A small network was shown many inputs. Here are its activations along a few directions, one row for each input.
Each table varies a few parts of the input and shows all the possible inputs, shuffled.
A made-up example of a description, with smaller parts first: values(3) and (point or line(11) or (ring(5) and line(6))).
Shared parts are said once, and a part with two or three values counts as separate values.

Other details of the inputs shift rows strongly along two fixed directions, in all tables alike. That doesn't count.

A family of inputs:
x1: [ -3  39   8 -12 -14  -4  15  19  11  -3 -22]
x2: [ 23  16  -8  11  -5  10   4 -23 -20   7  14]
x3: [  3 -51  -8   7  19   3 -20 -19 -12   5  23]
x4: [ 27  14  -3  10  -6   1   9 -28 -19   4  11]
x5: [ 16  34  -9 -10 -14   3  -3 -10 -17   1   3]
x6: [ 16  27 -12 -10 -17   0  -6 -18 -25   4  13]
x7: [-30 -54  10   5  24  -6 -12  17  25  -6  -4]
x8: [-11  13  13   7   4   2  24  22  24  -2 -21]
x9: [-27 -11   7 -16   6  -8  -1  31  24  -7 -17]
x10: [ -3 -40 -16 -15   9  -4 -32 -14 -18   1  23]
x11: [-11  23   6 -13  -8  -7  10  19  12  -3 -16]
x12: [ 21  20  -7   9  -6  12  -2 -24 -19   4  11]
x13: [ 18  28 -14 -10 -14   3  -8 -17 -24   3  11]
x14: [ -9   2  12   9   1  -4  26  14  18  -3 -16]
x15: [-23 -21  12   4  13   1   4  24  31  -6 -17]
x16: [-21 -54  12   1  27  -4  -6  19  29  -4  -9]
x17: [ 25  26 -10  -5 -15   1  -7 -16 -24   5  10]
x18: [-21 -43  15   4  20 -11   7  20  31  -6 -13]
x19: [-11  26   2 -13 -10  -1  10  21  10  -4 -15]
x20: [-12  32  14   9  -7   3  24  18  22  -6 -25]
x21: [ 16  20  -7  13  -9   9   0 -24 -21   3  14]
x22: [ -2 -40 -13 -15   7  -8 -31 -15 -18   2  23]
x23: [ 17  17  -9  11  -7  13   0 -22 -21   6  13]
x24: [ -3 -52  -4   6  19  -1 -29 -18  -6  -1  20]
x25: [ 16   4  -4   8   1   7   1 -18 -11   4   9]
x26: [-13  22  11  10  -5   4  21  15  15  -4 -19]
x27: [  3 -53  -3   8  19  -7 -14 -18  -6   2  20]
x28: [ -4  23   5  -8  -9  -5  10  22  12  -2 -17]
x29: [ 12   9 -10  -6 -10  -1  -8  -9 -20   4  11]
x30: [  1 -46  -9   7  16   6 -26 -18 -11   3  24]
x31: [-25 -29   7 -17  10 -13  -9  26  24  -6 -12]
x32: [ 17  31  -8  -5 -17   1   1  -7 -18   4   6]
x33: [ 13  11  -9  -5  -9  -3  -9  -9 -18   4  11]
x34: [ -5  34  16  10  -9  -1  40  21  23  -3 -26]
x35: [ -9  23  10   8  -3   7  19  17  17  -2 -18]
Description of these inputs: line(5) and (values(3) or line(4)).
Changing only the line(5) part turns x20 into x21. The same change can be made to x13. Which row results?
> x19
Change only the line(5) part in x2. List by row number the other rows that result.
> x3, x8, x16, x25
Change only the values(3) part in x17. List by row number the other rows that result.
> x1, x5

A family of inputs:
x36: [  2  -1  -4  14  -5  -3   8 -30 -20   4  21]
x37: [-33   7   4  -7  -7   0   5  31  15  -1 -11]
x38: [-26  12  18  12  -8  -5  37  17  22  -9 -21]
x39: [ 21  39  -8 -14 -10   0   6  -8 -10   4   1]
x40: [ 19  -6  -3  12  -2  -4  12 -26 -20   1  15]
x41: [ 32  -9  -1   7  -2  -5  11 -25 -16   7  11]
x42: [  7  41 -10 -12 -13   4   2 -11 -16   3  -1]
x43: [  4 -51   8   3  20 -15   4  -2   9   4   5]
x44: [ 12   5 -10  35  19  47  -5 -22  -8  11  16]
x45: [ -4  16  16   8   0 -12  42  21  29  -1 -23]
x46: [  9 -42   6   0  14  -5 -25  -5   6  -2   2]
x47: [ 28   4  -1   4   1  -1 -15 -20 -12   5   9]
x48: [ 11  -5  -6  14  -5  -2  10 -29 -22   2  13]
x49: [ 15   8  -3   8   1   1 -17 -22 -15   0  14]
x50: [-12 -26  -5  -8   9  -4 -13  15  -2   3  10]
x51: [  6  38 -12  -1 -24   8   6   0 -21   4   0]
x52: [-15  15   8 -17  -1  -3  12  28  22  -8 -26]
x53: [ -3 -33  -8  -9   6  -5 -14  12   1   1   9]
x54: [ 14  48  -6 -13 -12   3   8  -7 -13   2  -1]
x55: [-21 -29   4   6   6   0 -27  -6   6 -10   5]
x56: [ 27  28   0  12 -13  -4  31 -17  -9   3   0]
x57: [ -4  24   9 -10  -6  -3  21  37  18   3 -21]
x58: [ -5  12  15   4   0  -4   8  21  28  -8 -24]
x59: [-15 -54   1   9  18 -12  -2  -9   1   1  12]
x60: [-14 -42   1   5  13  -2 -31  -7   2  -7   5]
x61: [-22 -41  -7 -17   8  -2 -30  -4   0  -6  10]
x62: [ -8 -38   6   4  15  -4 -25   0   9  -9   2]
x63: [-22   2  14  32  20  43  19  30  40  -2 -27]
x64: [  0  11  -3  10  -6   5 -21 -26 -16  -1  17]
x65: [ 23  39   0   8 -10   1   3 -13  -5   2   0]
x66: [  4 -33  -4 -11   6  -4 -13  13  -1   3   6]
x67: [-16   8   4  -7  -5  -2  11  34  14  -4 -16]
x68: [ 29  35  -3 -15 -13   2   6  -8 -12   4  -6]
x69: [-26 -38  -7  -7   2   0 -22  10  -2  -2  11]
x70: [-24  11  15   6   2  -2   3  20  25  -7 -23]
x71: [  0  42  -8 -11 -17   6   0 -12 -14   1   4]
x72: [-15   4  18   9   5 -11  37  22  25  -4 -20]
x73: [  3 -28   1 -21  15  -8 -14   6   6   2   1]
x74: [-22   9   5 -16  -3  -1   6  23  19  -8 -25]
x75: [ 22   4 -13 -15  -3  -1 -12 -17 -16   2  11]
x76: [  3   6 -16  -3  -9   4 -13  -9 -27   9  18]
x77: [ 17   4 -15  -6  -5   0  -9  -7 -21   9  20]
Changing only one part turns x61 into x71. The same change can be made to x58. Which row results?
> x65
Changing only one part turns x37 into x69. The same change can be made to x43. Which row results?
> x41
What do these inputs look like to the network?
> values(2) and (point or (line(4) and line(5)))
Change only the values(2) part in x73. List by row number the other rows that result.
> x68

A family of inputs:
x78: [-25 -21   6  -2  12   0 -21  10  19  -9  -7]
x79: [ 15  -6 -17 -13  -5   2 -14 -32 -29   3  22]
x80: [-20  30  19   1 -13 -12  18  32  30  -9 -29]
x81: [-12  23   7  -8   2   6  14  23  20   0 -21]
x82: [ 26  49  -1  13 -12  18  17 -17  -7   4  -9]
x83: [-29 -46  -1   2  12   6 -12  12   7  -3   6]
x84: [-21 -33   3   1   7 -15 -17  -6   0  -6   8]
x85: [ 25  44 -10  13 -13  15  17 -33 -26   7  16]
x86: [-18  27  13   4 -14  -2  26  43  25  -3 -29]
x87: [-30 -37   9  -9  15 -17   7  25  24  -2 -10]
x88: [ -6 -47  -1 -20   9 -18 -17  11   9  -4   3]
x89: [  8   7 -10 -16  -2   5 -10  -6  -8  -1   1]
x90: [-15  25   9   2  -7   8  13  39  21  -2 -25]
x91: [ -2 -53   1   3  19 -10 -13   3   8   1  14]
x92: [ 25  -2   0   8   4   6  -8 -18 -10   4   5]
x93: [ 23 -17 -10  13   3  10 -11 -45 -27   5  25]
x94: [ -6 -46  -1 -11  22  -7 -24   8   4   4  10]
x95: [-24 -44   9   5  20 -13   7  17  22  -4  -3]
x96: [ 21  56  -4  10 -11  18  18 -11  -8   5  -2]
x97: [ 25 -13  -7  14   0  -1  -3 -38 -27   3  20]
x98: [  0 -36  -3 -21  12  -8 -24   7   2  -1   4]
x99: [ 29  51  -6  -2 -22  -2  17 -12 -22   9   6]
x100: [ 17 -18 -18 -12  -4 -11 -16 -31 -32   3  24]
x101: [13  1  8 10 -1 -5 11  0  8 -2 -8]
x102: [ -8  24  17   3   4   2  24  35  31  -2 -27]
x103: [ -1   3   2  -1  -1  -2 -20  -3  -3  -3   3]
x104: [-24  28  13  -6  -3   0  33  30  27  -2 -28]
x105: [ -5   0  -9   4   0  16 -11   3  -6   1   4]
x106: [ 10  55  -5  11 -29   8  25  -5 -23   4  -1]
x107: [  7  -5 -12   4  -4   4 -25 -41 -31   0  29]
Changing only one part turns x78 into x107. The same change can be made to x105. Which row results?
> x83
What do these inputs look like to the network?
> ring(5) and (values(2) or line(4))
Change only the line(4) part in x89. List by row number the other rows that result.
> x81, x82, x96
